Each row below holds a small network's activations on one input, seen along a few directions.
Each table varies a few parts of the input and shows all the possible inputs, shuffled.
A made-up example of a description, with smaller parts first: one of 5 places around a ring, together with either a single point or one of 11 places along a line or (one of 3 separate values, together with one of 4 places along a line).
Shared parts are said once, and a part with two or three values counts as separate values.
In the rows, zero is written as 128.

Other details of the inputs vary at random and push rows far along two fixed directions, the same in every table; ignore that.
To show where, the next rows are all for the same input, with only those details redrawn:
[155 123  84 138  65 132 111  88 129 114 109 141]
[136 134 142  97 121 154 129  88 130 121 112 124]
[121 144 180  63 156 169 142  83 133 117 112 116]
[147 127 109 119  89 142 120  89 130 117 110 135]
[122 144 177  63 152 169 140  81 133 113 111 118]
[128 134 155  94 140 157 133  93 132 128 115 114]
[134 137 144  89 121 156 130  84 131 114 110 126]
[121 132 169  96 160 160 136 100 133 141 120 101]

Table:
row 1: [130 122  90 119 128 146 122 131 172  96 121 148]
row 2: [155 123  84 138  65 132 111  88 129 114 109 141]
row 3: [113 142 123 207 111 101 149 189 119 172 120  95]
row 4: [134  85 117 141 110  88 120 159 103 173 132 126]
row 5: [101 147 151 177 151 111 131 180 147 169 129  87]
row 6: [128 115 104 130 131 148 128 140 165 110 131 140]
row 7: [140 131 105 145 137 124 144 146 129 136 160 126]
row 8: [148 118  95 128 100 155 145 139 142 103 122 164]
row 9: [128 140 148 112 186 139 153 147 135 135 160 109]
row 10: [121 115 116 128 142 149 132 143 165 115 135 133]
row 11: [128 131 120  88 118 168 147 122 149  82 118 160]
row 12: [148 115  64 190 105 106 129 155 129 148 163 128]
row 13: [126 119 158  47 102 123 120 108 102 105 112 153]
row 14: [113 150 189  81 224 154 167 145 138 137 164  99]
row 15: [122 140 144 127 168 118 116 108 119 107 148 139]
row 16: [126 118 107 184 170  98 100 135 128 143 158 118]
row 17: [119 113 122 195 180  97 106 143 121 157 165 108]
row 18: [127 156 117 166  83 110 152 159 115 128 106 128]
row 19: [114 113 154  83 149 174 126  94 173 115  90 115]
row 20: [130  82 115 141 105  84  95 153 117 166 139 121]
row 21: [120 133 159 110 155 131  94  53 118 112 102 132]
row 22: [142 124  67 118  93 142 114 120 168  75 114 166]
row 23: [118 151 157  91 177 155 172 136 116 133 153 122]
row 24: [124  78 151 115 110 115  85 109 126 172  98 107]
row 25: [152 148 105 116 116 133 169 131 105 117 148 155]
row 26: [140 112  78 216 132  87 114 141  99 149 156 134]
row 27: [123 115 160  58 113 120 122 118 103 116 117 144]
row 28: [154 130  68 174  93  93 113 108  93 100 137 172]
row 29: [132  95 124 114 103  93  99 139 116 145 131 132]
row 30: [147  90  93 131  84  80  86 141 118 143 126 140]
row 31: [ 99 176 184 107 127 143 154 140 120 109 104 114]
row 32: [ 83 155 198 146 174 136 158 174 128 165 124  75]
row 33: [142 153 127 105 142 141 174 134 107 122 151 145]
row 34: [111 109 123 205 190 100 113 152 110 173 165  98]
row 35: [131 162 117 151  59 112 126 134 135  99 110 148]
row 36: [129 141 136  62 122 178 152 111 147  67 114 168]
row 37: [112 108 117 209 179 100 109 151 111 170 165 100]
row 38: [153 124  85 120  77 153 141 127 141  83 116 178]
row 39: [130 139 119 127 145 137 158 143 115 139 154 126]
row 40: [125 116 170  49 145 114 113 123 119 123 123 133]
row 41: [160  96  74 127  41  82 110 127  96 122 114 170]
row 42: [108 132 123 215 137  96 119 194 146 185 133  79]
row 43: [ 80 146 198 172 192 125 147 190 144 190 141  62]
row 44: [149 139  83 143 107 102  94  93 119  78 135 169]
row 45: [105 162 182 117 104 149 113 105 136 124  71 100]
What do these inputs look like to the network?
Answer: one of 5 separate values, together with either a single point or (one of 2 separate values, together with one of 4 places along a line)
Changing only the choice among 5 separate values turns row 15 into row 6. The same change can be made to row 21. Which row results?
Answer: row 19
Changing only the choice among 5 separate values turns row 9 into row 44. The same change can be made to row 12. Which row results?
Answer: row 17
Change only the choice among 2 separate values in row 34. List by row number the other rows that result.
Answer: row 37
Change only the choice among 2 separate values in row 9. List by row number the other rows that result.
Answer: row 14
Change only the place on the line of 4 in row 10. List by row number the other rows that result.
Answer: row 1, row 11, row 38
